Each row below holds a small network's activations on one input, seen along a few directions.
Each table varies a few parts of the input and shows all the possible inputs, shuffled.
Descriptions start from the smaller parts, as in this example, which fits no table here: values(3) and (point or line(9) or (line(6) and ring(8))).
Shared parts are said once, and a part with two or three values counts as separate values.

Other details of the inputs vary at random and push rows far along three fixed directions, the same in every table; ignore that.

Rows:
row 1: [-1.88 -1.21  4.14 -1.55  1.56  2.25  0.48  0.81  0.13 -0.23 -0.12  0.60
  0.90]
row 2: [ 1.85  0.07 -3.59  1.74 -1.51  0.18  1.60  1.82  1.66  2.50 -2.80  0.44
  0.49]
row 3: [ 2.63 -0.58 -1.87 -2.15 -2.04 -2.27  1.00 -0.37 -2.78 -1.27 -1.69 -1.38
 -3.07]
row 4: [-1.29 -0.69  1.10 -0.61  0.55  0.33  0.31  1.79  1.38 -0.09 -0.12  1.59
 -0.11]
row 5: [ 0.19  8.55 -0.31  3.71  3.62 -1.92 -2.39  0.54  0.04 -0.66  5.84 -1.62
 -2.77]
row 6: [-3.61  0.26  5.84 -0.52  3.36  2.91 -0.43  0.81  0.99 -0.48  2.81  0.32
  1.24]
row 7: [-1.93  2.42  0.76  2.28  3.50  0.49  0.10 -1.89  1.05  0.38  1.17  1.39
  1.22]
row 8: [ 2.44  3.20 -2.59  2.40 -0.85 -0.65  1.40 -0.57  0.08  0.32  0.35 -2.63
 -1.85]
row 9: [ 3.85 -0.85 -3.30  0.29 -2.29 -3.55  0.87 -3.35 -1.72 -0.15 -1.70 -0.14
 -1.04]
row 10: [-0.71  2.59  0.68  3.22  3.34  0.74 -1.70  3.32  3.20  0.22  1.28  1.45
  1.45]
row 11: [ 1.45  1.31 -3.10  1.73  0.35  0.55  1.06  1.19  1.20  1.86 -0.20 -0.40
  0.43]
row 12: [ 1.44 -5.59 -2.44  0.03 -2.77 -0.09  1.09 -0.66  0.44  1.47 -4.76  3.27
  1.13]
row 13: [-1.58 -1.72 -0.08  2.74  1.43  2.85 -0.41  1.25  3.84  3.30 -2.86  5.69
  3.78]
row 14: [-3.84 -0.55  3.49  0.38  3.43  4.04  0.70  3.95  4.56  1.97 -1.42  5.33
  3.15]
row 15: [-0.95 -4.73  3.55 -5.55 -2.89  0.01  0.17 -1.92 -4.19 -3.13  0.62 -3.41
 -0.22]
row 16: [-3.66 -0.15  4.05  1.17  3.51  3.98 -0.31  4.36  4.22  2.63 -1.69  4.75
  4.17]
row 17: [-5.24 -4.55  8.20 -4.63  0.44  3.14  0.26 -0.98 -1.17 -1.92  2.90 -1.16
  1.62]
row 18: [ 1.65 -0.01 -1.92  0.30 -2.75  0.25  1.75 -0.33 -0.10  0.15 -1.50 -1.94
 -0.19]
row 19: [-4.81 -1.96  6.79 -5.09  0.22  3.37  0.53 -1.13 -2.24 -1.02  2.14 -0.35
  1.40]
row 20: [ 0.79  7.76 -0.20  3.26  4.25 -1.16 -1.37  0.34  0.02 -0.92  4.85 -1.33
 -3.31]
row 21: [ 2.01  4.52 -2.74  2.45  1.02 -0.40  0.42 -0.69 -0.54  0.57  3.02 -3.22
 -1.62]
row 22: [ 0.46 -2.66  0.51 -4.53 -2.88 -0.76  0.63 -1.10 -3.48 -2.36 -0.67 -1.89
 -1.14]
row 23: [ 0.60  0.28 -2.99  0.71 -0.47 -1.53 -0.83 -2.34 -1.04  0.07 -1.87 -0.56
 -1.14]
row 24: [-0.61 -0.08 -1.39  1.32  0.93  2.06  1.21  2.21  2.55  3.17 -0.90  1.34
  2.00]
row 25: [ 0.90  0.02 -2.00 -0.42 -1.15 -2.62  0.16 -3.52 -2.71 -0.75 -0.79 -1.47
 -0.86]
row 26: [-0.13 -1.29 -1.58  0.31 -0.82 -0.45  0.19  3.89  2.58  1.80 -3.79  3.73
  1.20]
row 27: [-0.54 -1.39  0.77 -1.45 -1.64  1.41  2.13 -1.40 -0.99  0.13  0.82 -2.35
 -0.06]
row 28: [ 2.31 -0.32 -2.06 -2.30 -2.83 -2.71  0.28 -0.17 -3.14 -0.83 -1.64 -1.47
 -2.58]
row 29: [-1.30 -5.69  2.95 -5.19 -4.44 -1.74 -0.18 -1.51 -3.93 -2.49  0.80 -3.52
 -0.75]
row 30: [ 2.02  0.04 -3.46  1.55 -1.54  0.39  1.73  1.44  1.44  1.70 -2.46  0.07
  0.55]
row 31: [ 2.71  3.53 -2.58  0.70  0.55 -1.49 -0.36  0.80 -1.16 -0.88 -0.15 -0.64
 -2.05]
row 32: [ 2.25 -0.47 -3.45 -0.59 -1.91 -3.00  0.43 -3.52 -2.62 -1.44 -1.42 -1.45
 -0.81]
row 33: [-3.31  0.16  3.96  1.04  3.52  4.10 -0.15  4.15  3.91  2.63 -1.92  4.64
  3.96]
row 34: [ 1.35 -3.27 -2.97 -1.24 -3.16 -0.11  2.05  0.61 -0.04  1.95 -2.93 -0.81
  0.34]
row 35: [ 1.90  2.39 -2.40  1.35  0.07 -2.90 -0.51  1.13  0.18 -0.92  0.99 -0.65
 -3.01]
row 36: [ 0.04  8.50 -0.39  3.98  3.46 -2.21 -2.56  0.64  0.35 -0.78  6.28 -1.72
 -2.77]
row 37: [ 0.97  7.99 -0.64  2.99  3.91 -0.90 -1.91  0.33 -0.35 -1.43  4.91 -1.60
 -2.38]
row 38: [-0.35 -4.75 -2.47 -0.93 -1.74 -0.27  0.85 -1.01  0.74  0.70 -5.39  2.13
  0.78]
row 39: [ 2.28  3.49 -2.69  2.26 -1.15 -0.68  0.88 -0.37 -0.21  0.66  0.29 -2.66
 -1.53]
row 40: [-3.84  1.20  4.35 -1.14  2.44  2.59 -0.82  0.66  0.76 -1.25  3.58  0.51
  1.54]
row 41: [-1.58 -5.82  1.15 -4.36 -3.42  0.51  1.27  1.79 -0.24  0.52 -4.30  2.29
  1.58]
row 42: [ 2.36  1.52 -1.90  2.28  0.21 -3.14 -1.09  1.41  0.31 -0.95  1.09 -1.49
 -2.61]
row 43: [ 4.35 -4.11 -5.99  0.60 -3.99 -3.30  1.18  0.19  1.50  2.45 -7.84  3.92
  1.59]
row 44: [-3.11 -0.57  3.57  1.03  3.55  4.24 -0.30  4.21  4.35  1.58 -1.64  4.38
  4.41]
row 45: [-1.35 -3.15 -0.51 -2.05 -1.30  0.67  0.01 -2.79 -0.89 -0.86 -2.03  0.07
  0.99]
row 46: [-1.22 -5.14  1.82 -5.79 -4.52 -1.38  0.22 -1.70 -3.48 -3.54  1.15 -2.87
 -0.81]
row 47: [ 2.79  2.32 -2.22  1.73  0.44 -2.34 -1.34  1.29 -0.47 -1.20  0.40 -1.55
 -1.62]
row 48: [ 1.81 -1.62 -2.85  0.18 -2.30 -0.67 -0.46 -2.98 -2.61 -1.00 -1.05 -0.89
 -1.29]
row 49: [ 3.27  0.50 -2.91  0.69 -1.37 -2.36  0.02 -2.87 -0.61 -0.13 -0.87  0.49
  0.29]
row 50: [-0.89 -2.16  0.81  1.83  1.67  2.65  0.01  0.76  5.60  3.46 -3.01  6.23
  3.81]
row 51: [-0.55  0.53 -0.24  0.50  0.73  1.56  1.52 -0.13  0.70  1.42  1.65 -1.29
  0.14]
row 52: [ 2.40 -4.24 -3.76 -0.25 -3.67 -1.58  0.57 -2.42 -2.63 -0.35 -3.58 -0.09
 -1.80]
row 53: [-1.08  3.47  1.20  3.38  3.56  0.67 -1.55  3.38  2.86  1.49  0.89  1.93
  1.12]
row 54: [-0.30  3.19  2.83 -0.74  1.14 -0.96 -1.47 -1.58 -3.38 -1.89  4.41 -3.94
 -2.18]
row 55: [ 3.20 -0.62 -1.54 -1.69 -1.94 -1.99 -0.02 -0.24 -2.97 -1.74 -1.70 -2.36
 -1.82]
row 56: [ 2.92 -2.70 -4.24  1.48 -2.15 -0.65  0.06 -0.33  0.94  1.37 -4.13  3.05
  1.08]
row 57: [-5.04 -3.55  6.19 -5.16 -0.75  2.49 -0.05 -1.05 -1.41 -2.64  3.31 -0.96
  1.72]
row 58: [-4.66 -4.44  6.70 -4.30 -0.58  2.21 -0.63 -0.78 -1.28 -2.69  3.51 -1.86
  2.07]
row 59: [ 0.52  0.65 -3.09  3.92  0.79  0.67 -1.02  0.25  1.38  1.95 -2.38  2.80
  0.37]
row 60: [ 2.83 -1.61 -3.76  1.70 -1.29 -0.99 -0.61  0.23  3.39  3.16 -5.09  4.22
  1.49]
row 61: [ 3.01  2.55 -1.60  1.60  0.98 -2.10 -0.40  0.92 -0.75 -0.57 -0.26 -1.26
 -2.69]
row 62: [-1.29  4.96  2.92  1.75  3.01 -0.60 -2.27 -0.16 -0.95 -1.22  5.79 -2.67
 -1.38]
row 63: [ 0.33  2.62  0.80  1.78  2.31  1.34 -1.73 -2.29  2.34  0.91  2.10  1.79
  1.47]
row 64: [-2.44 -0.81  5.49 -2.81  0.39  0.08 -0.77 -2.28 -2.98 -3.16  5.37 -4.18
 -1.61]
row 65: [-2.89 -0.26  4.40 -3.22 -0.38 -0.43 -0.51 -2.29 -2.53 -3.25  5.78 -3.45
 -2.08]
row 66: [ 0.13  2.71 -1.22  1.92  2.21  1.16  1.00  0.27  0.92  1.67  2.56 -1.20
 -0.33]
Description of these inputs: values(3) and (line(4) or ring(6) or (values(2) and line(6))).
The inputs of row 49 and row 43 match in every part but the values(3) part. If row 11 is changed in the same way as row 49 into row 43, which row does it become?
> row 24
The inputs of row 18 and row 39 match in every part but the values(3) part. If row 63 is changed in the same way as row 18 into row 39, which row does it become?
> row 60
Which other rows does row 40 become when the values(2) part takes its other values? List them by row number.
> row 47
Which other rows does row 66 become when the line(4) part takes its other values? List them by row number.
> row 8, row 27, row 51
Which other rows does row 41 become when the line(6) part takes its other values? List them by row number.
> row 5, row 19, row 26, row 28, row 36
Which other rows does row 34 become when the values(3) part takes its other values? List them by row number.
> row 21, row 51
Which other rows does row 16 become when the values(2) part takes its other values? List them by row number.
> row 28
Which other rows does row 29 become when the line(6) part takes its other values? List them by row number.
> row 16, row 33, row 53, row 54, row 62

Rows:
row 67: [ 1.36  6.34 -3.06  5.92  3.12 -1.09 -0.98 -2.23  0.98  0.18  3.32 -0.66
 -1.44]
row 68: [ 1.97  7.21 -2.54  4.55  4.11  0.35 -1.12 -1.13  0.10  0.61  2.33  0.17
 -1.42]
row 69: [ 4.47  5.46 -5.55  5.22  1.41 -2.96 -1.08 -0.47  1.63  1.92 -0.76  0.65
 -1.11]
row 70: [-2.60 -2.85  2.07  0.03  1.23  3.71  0.76  0.77  4.51  2.62 -2.39  5.24
  5.34]
row 71: [-2.57 -1.46  2.58 -1.37 -0.33  3.81  2.69  2.98  1.70  1.53  0.70 -1.22
  1.71]
row 72: [ 1.50  6.32  0.43  3.08  3.28 -0.46 -0.83 -3.10 -0.98 -0.20  4.18 -1.69
 -1.77]
row 73: [-1.89 -2.04  2.46 -3.94 -1.63 -1.23  0.04  0.53 -2.55 -1.95  1.28 -1.33
 -1.06]
row 74: [-2.02  0.00  3.22 -0.20  2.07  3.40  0.41 -0.56  2.07  1.22  0.12  3.00
  3.41]
row 75: [ 5.46  0.15 -9.27  2.41 -2.50 -3.59  0.82  0.49  0.47  1.37 -6.48  1.43
 -1.61]
row 76: [-2.97 -2.48  0.83 -0.66  0.26  2.65  0.70 -0.61  1.28  1.62 -2.67  2.30
  2.84]
row 77: [-0.78 -4.01  2.09 -4.53 -2.94 -1.48  0.17  0.54 -2.36 -2.35 -0.52 -1.40
 -1.69]
row 78: [ 2.97 -4.11 -0.66 -4.95 -5.41 -3.82 -0.21 -0.35 -4.47 -3.62 -1.82 -3.67
 -3.28]
row 79: [ 0.18 -1.07 -0.82 -0.47 -1.84  1.61  2.47  3.43  1.12  1.93 -1.35 -1.44
  0.63]
row 80: [ 4.81  5.62 -8.15  7.03  1.42 -2.85 -0.69  0.26  2.63  1.44 -1.28  1.64
 -1.16]
row 81: [-0.37  0.65  1.98 -2.98 -1.07 -1.79 -0.99 -0.44 -3.11 -3.09  2.86 -3.00
 -2.84]
row 82: [-2.88  2.30  5.76 -0.95  3.09  0.82 -1.86  0.43 -1.85 -2.62  5.71 -2.72
 -0.31]
row 83: [ 2.25 -2.75 -4.46  2.08 -2.17 -1.07 -0.32 -0.38  1.76  2.58 -3.93  2.53
  1.19]
row 84: [ 0.35  5.88  0.11  4.32  4.13  0.21 -1.03 -2.10  1.63  0.92  3.72 -0.02
 -0.27]
row 85: [-2.85  0.47  5.20 -1.14  1.51  1.44 -1.43  1.96 -0.01 -1.61  2.52 -0.10
  0.60]
row 86: [-1.58 -0.48  2.33 -3.77 -0.79 -1.24 -0.23 -0.17 -2.56 -2.39  2.55 -2.13
 -1.73]
row 87: [ 2.01 -4.15 -1.50 -5.18 -4.89 -4.59  0.84 -0.46 -4.50 -2.78 -1.30 -3.22
 -3.84]
row 88: [-2.92 -4.10  1.16  0.99  0.91  4.23  0.19  0.93  5.02  3.13 -2.25  5.85
  5.41]
row 89: [ 1.91 -3.30 -2.84 -1.19 -2.82 -0.44  1.00 -1.11 -1.63  1.11 -4.80  0.88
  0.00]
row 90: [-2.70  2.00  5.88 -1.34  3.30  0.67 -1.64 -0.09 -1.81 -2.91  5.98 -3.20
 -0.96]
row 91: [ 1.38  0.72 -2.05  0.25 -1.37  0.71  2.27  2.99  0.90  1.27 -0.32 -2.21
 -0.47]
row 92: [ 1.59  3.59 -0.56  2.14  1.52 -0.36 -0.57 -1.62  0.01  1.01  0.64  0.28
  0.07]
row 93: [-3.95 -3.75  1.11  1.26  0.62  3.75  0.75  0.86  4.67  2.83 -3.23  5.31
  5.61]
row 94: [ 2.00 -1.15 -3.12  1.14 -0.72 -0.09  0.97 -0.41 -0.19  1.40 -3.75  1.56
 -0.41]
row 95: [-1.59  1.31  3.07 -1.98 -0.02 -0.98 -1.20  0.31 -2.52 -2.46  3.43 -2.12
 -1.92]
row 96: [-1.94  0.11  4.62 -2.33  1.41  0.37 -1.25  0.38 -1.82 -2.73  3.70 -2.51
 -0.37]
row 97: [ 2.06 -4.39  0.76 -5.16 -4.80 -3.45 -0.14 -0.81 -4.64 -3.79 -0.85 -4.05
 -3.47]
row 98: [-3.12 -1.78  2.36  1.71  1.94  3.43 -0.18 -1.10  3.17  1.99  0.91  3.08
  3.07]
row 99: [ 0.47 -4.25 -3.41  0.02 -2.01  0.30  1.69  0.28  1.33  1.81 -6.22  2.79
  1.28]
The inputs of row 91 and row 79 match in every part but one. If row 70 is changed in the same way as row 91 into row 79, which row does it become?
> row 69
What is each input in this table made of?
> values(3) and (point or line(4) or ring(6))
Which other rows agree with row 77 in the values(3) part? List them by row number.
> row 67, row 71, row 72, row 84, row 87, row 90, row 94, row 97, row 98, row 99
Which other rows does row 88 become when the ring(6) part takes its other values? List them by row number.
> row 68, row 70, row 74, row 75, row 80
Which other rows does row 73 become when the values(3) part takes its other values? List them by row number.
> row 86, row 87
